Each row below holds a small network's activations on one input, seen along a few directions.
In each table, some parts of the input vary, and every possible input appears once, in random order.
Descriptions start from the smaller parts, as in this example, which fits no table here: one of 6 places along a line, together with either a single point or one of 9 places along a line or (one of 3 separate values, together with one of 5 places around a ring).
Shared parts are said once, and a part with two or three values counts as separate values.

Rows:
x1: [ -5 -22  76 -26   0  15 -39 -17  30  23   8]
x2: [-15   8 -58   8  12 -11  34  -6  23   8  11]
x3: [ 15  -8  24 -28  -2 -25  24 -32  30  68 -45]
x4: [  4 -13  33 -20  -3 -24  16 -31  20  54 -47]
x5: [ 63 -49  25  -4 -40 -14 -22  -1 -38  -9 -48]
x6: [-19   5 -34  18  17   4  26  -7  28 -11   9]
x7: [-21  -4 -15  -1  14  32 -24   8  35 -25  68]
x8: [-31  14  22  11  10   9 -11  34  12   0  29]
x9: [ 37 -45  56 -14 -40  -7  -4 -25 -88 -13 -45]
x10: [  1 -20  49 -10  13  -9   2 -37  13  42 -43]
x11: [-28  17 -27   5   5 -19  27  27   2  30  -7]
x12: [-30  15  -5  11   9  -3  19  28   8  12  -9]
x13: [-33  10  12  26  20   0   3  23   0   8   7]
x14: [  1  53 -40 -18  49  -6  11 -20  17 -28  19]
x15: [  0  49 -13 -20  49   9 -22 -10  18 -40  55]
x16: [ 65  19 -53 -13 -12  -8 -15  18 -27 -77  10]
x17: [ -1 -20  76 -18   6   4 -25 -26  25  25  -8]
x18: [-28 -22  42  30  -5   9 -11  -9  12  35 -20]
x19: [ 41 -46   1  26 -60  -1 -21  22 -35  -5 -39]
x20: [ -4  12 -62  -2  14 -13  42  -9  33  25   9]
x21: [ -9  -6  -3  -2 -21  -9  22  -1  30  68 -39]
x22: [-18  -1 -21  27  27  11   8  -9  23 -18  26]
x23: [-34   6  14  -4   7  23 -29  40  16  -2  49]
x24: [-28 -21  46   8 -15  31 -40   8  25  28  18]
x25: [-24 -17  24  24  -9   4   4 -11  16  46 -33]
x26: [-27 -17  51  16 -16  18 -24   3  24  28   0]
x27: [ 51 -25 -52  19 -37   3  -5  28 -25 -60   2]
x28: [-13  23 -30  -6   2 -19  39  26  19  45 -12]
x29: [ -4 -24  69   0  17  -6 -11 -38  10  33 -29]
x30: [ 13 -11   5   7 -46   1  13  32 -92 -43 -13]
x31: [ 40  25 -27 -19  -5   2  -1  -5 -85 -84  12]
x32: [ -4  41 -16 -35  39  19 -34  -3  28 -42  73]
x33: [ 33 -17 -29  19 -40  -8  -9  52 -46 -34 -11]
x34: [ 28 -20 -27  13 -31  13  13   2 -83 -67   7]
x35: [-14   3 -13  19  24  19  -7  -3  31 -20  52]
x36: [-26 -13   5  14 -19 -11  13  -5  14  57 -34]
x37: [ -4  48 -21 -11  53  -1  -6 -18  13 -38  31]
x38: [ 12  57 -58 -39  35 -20  30 -13  30   2   9]
x39: [ 17 -42  31  14 -62   8  -4  -2 -85 -12 -36]
x40: [ -1  54 -56 -28  38 -21  20 -15  15 -13  16]
The inputs of x29 and x13 match in every part but one. If x10 is changed in the same way as x29 into x13, which row does it become? -> x12
The inputs of x11 and x40 match in every part but one. If x30 is changed in the same way as x11 into x40, which row does it become? -> x31
What is each input in this table made of? -> one of 5 places along a line, together with either one of 2 separate values or one of 6 places along a line
Change only the choice among 2 separate values in x39. List by row number the other rows that result. -> x19
A walk changes only the place on the line of 5. It starts at x3 and steps to x21. List the rest of the walk in order. -> x28, x20, x38
List by row number the other rows that have the place on the line of 5 in common with x34. -> x2, x6, x7, x20, x22, x27, x35

Rows:
x41: [-13  13  12  -4  33  16 -22  -7  20 -19  41]
x42: [ 11  19 -42   3  13  -2   5  16  -4 -32  23]
x43: [ 11 -17   2  13 -33  -6  14  10 -54 -10 -30]
x44: [ 15 -12  -5  -7 -19 -20  30 -13 -25  20 -43]
x45: [  9  29 -41 -15  18 -11  19   1   5 -10  13]
x46: [-18 -25  66   5 -12  18 -30  -1 -22   3  -1]
x47: [  6  30 -44 -17  19 -15  32 -11   4 -11   4]
x48: [ -3  15 -25   5   2  17 -13  15  -9 -39  35]
x49: [ -9 -29  59   7  -7  13 -26  -9  -5   8  -3]
x50: [ 20 -10   6  -6 -16 -21  14  -6 -12  30 -49]
x51: [-15  28  17 -19  43  -1  -8 -26  40  11  17]
x52: [ 21 -26   0  16 -30  -7   1  17 -35  -4 -26]
x53: [ 10  21 -46   1  14  -6  18   3  -5 -33  16]
x54: [  6 -38  35  14 -26  11 -24  10  -9  -5  -4]
x55: [-13 -18  59 -10   0   2 -11 -24   5  32 -13]
x56: [ -4 -33  42  11 -31  16 -27  18 -26 -10  -2]
x57: [  4  19 -30 -11  13   3   3  -6  15 -12  22]
x58: [ -9  12  -5   0  10  20 -22  18   2 -36  43]
x59: [  5   9 -31   6   8  11 -11   9   7 -34  31]
x60: [ -2  16  -9 -15  20   5  -5  -4  26 -10  31]
x61: [ 13 -35  11  19 -34   7 -15   8 -21  -7 -14]
x62: [-61 -12  -4  43  -1   0  33  23  60  96 -17]
x63: [  2  25 -36   2   6   3   3  23 -21 -38  27]
x64: [  7  24 -26 -11  19  -3   2 -12  27  -4  11]
x65: [  5 -27  36  -5 -20   2  -9  -6   1  20 -13]
x66: [  2  28 -40   1   8  -1  17  10 -21 -38  20]
x67: [ 15 -19  17  -1 -21  -7  -2 -14   0  26 -37]
x68: [ 11 -21   8  15 -36  -2  -2  24 -53 -10 -23]
x69: [  1  22  -5 -16  26  -1  -6 -10  38  -1  19]
x70: [-22  18  18  -5  27  22 -25   0   4 -24  44]
x71: [-70  32 -47  28  39  -2  28  24  77  52  31]
x72: [  6 -22  40  -6 -13  -4 -10 -12  13  29 -27]
x73: [-16  23  13 -19  37   6  -8 -21  29   3  30]
x74: [-13 -13  62 -11   7  -5 -12 -30  17  40 -27]
x75: [ 11  34 -37 -16  24 -16  17  -5  17  -1   1]
x76: [ 13 -24  12   0 -27  -1  -1  -7 -12  17 -23]
x77: [ -1   6 -11   1  16  14 -19  11  17 -32  40]
x78: [ 20 -22  -6  14 -27 -10  16   3 -35  -4 -33]
x79: [  8  35 -40 -18  25 -20  30 -17  16  -2  -7]
x80: [  4 -30  18  17 -39  12 -18  16 -38 -12 -12]
x81: [ 16  -7   0  -8 -12 -25  28 -19 -12  29 -56]
x82: [ 19 -15   1  -4 -23 -16  16   0 -25  21 -36]
What is each input in this table made of? -> one of 2 separate values, together with either a single point or (one of 4 places along a line, together with one of 5 places along a line)
The inputs of x58 and x56 match in every part but the choice among 2 separate values. If x51 is changed in the same way as x58 into x56, which row does it become? -> x74
The inputs of x50 and x75 match in every part but the choice among 2 separate values. If x78 is changed in the same way as x50 into x75, which row does it become? -> x53
Change only the choice among 2 separate values in x76. List by row number the other rows that result. -> x57

Rows:
x83: [ -9   2  13  10  -9  29 -36  37 -38 -52  46]
x84: [-55 -11  38  22  15  12  -1   1  36  44   9]
x85: [-26 -14   5  16  -3   2  -1  10  61  59  -2]
x86: [ -6  -6  -6  23 -11  23 -17  27 -43 -59  38]
x87: [ -4  41 -10 -28  53  -1   3 -29  19 -29  36]
x88: [ 33 -12 -13  -3 -40 -38  43  -7 -55  25 -80]
x89: [ 20 -13 -37  16 -27  14 -16  40 -12 -41  27]
x90: [  2  40 -27 -27  45  -2   9 -33  28 -21  29]
x91: [ 20  36 -39 -32  32 -10   2 -17  46 -10  24]
x92: [ -8  47   8 -37  52   6 -18 -17  19 -21  44]
x93: [ 16 -33  66 -11 -19  -1 -15 -27 -41  -4 -32]
x94: [ 41 -37  36  -7 -28  -9 -13 -21 -18   8 -46]
x95: [ 42 -38  32 -17 -36 -10 -14 -15 -10  16 -41]
x96: [-31 -13   8  25   6   3   0   5  58  55  -5]
x97: [-27   3 -37  24  -7 -26  59  17  10  73 -41]
x98: [ 17 -11 -36  26 -20  14 -15  35 -20 -49  24]
x99: [ 14  55 -72 -23  25 -33  61  -8  -2   0 -18]
x100: [ 16  39 -37 -25  41 -10   4 -23  42 -17  21]
x101: [  2 -10 -24  25 -19  22 -11  24 -35 -53  31]
x102: [ 11 -22  80 -23 -16   6 -34 -14 -35   1 -20]
x103: [-49 -13  21  23   6  10   5  -4  44  53   1]
x104: [ 13   7 -73  23 -29 -16  38  40 -57 -28 -20]
x105: [-56   0  54   9  15  17 -21  12  36  45  16]
x106: [ 24 -36  48  -9 -27  -2  -8 -32 -33   5 -40]
The inputs of x83 and x92 match in every part but one. If x98 is changed in the same way as x83 into x92, which row does it become? -> x100
What is each input in this table made of? -> one of 4 separate values, together with either a single point or one of 5 places along a line
Change only the choice among 4 separate values in x90. List by row number the other rows that result. -> x101, x103, x106
Change only the place on the line of 5 in x102. List by row number the other rows that result. -> x93, x94, x95, x106
Change only the choice among 4 separate values in x84. List by row number the other rows that result. -> x86, x87, x93
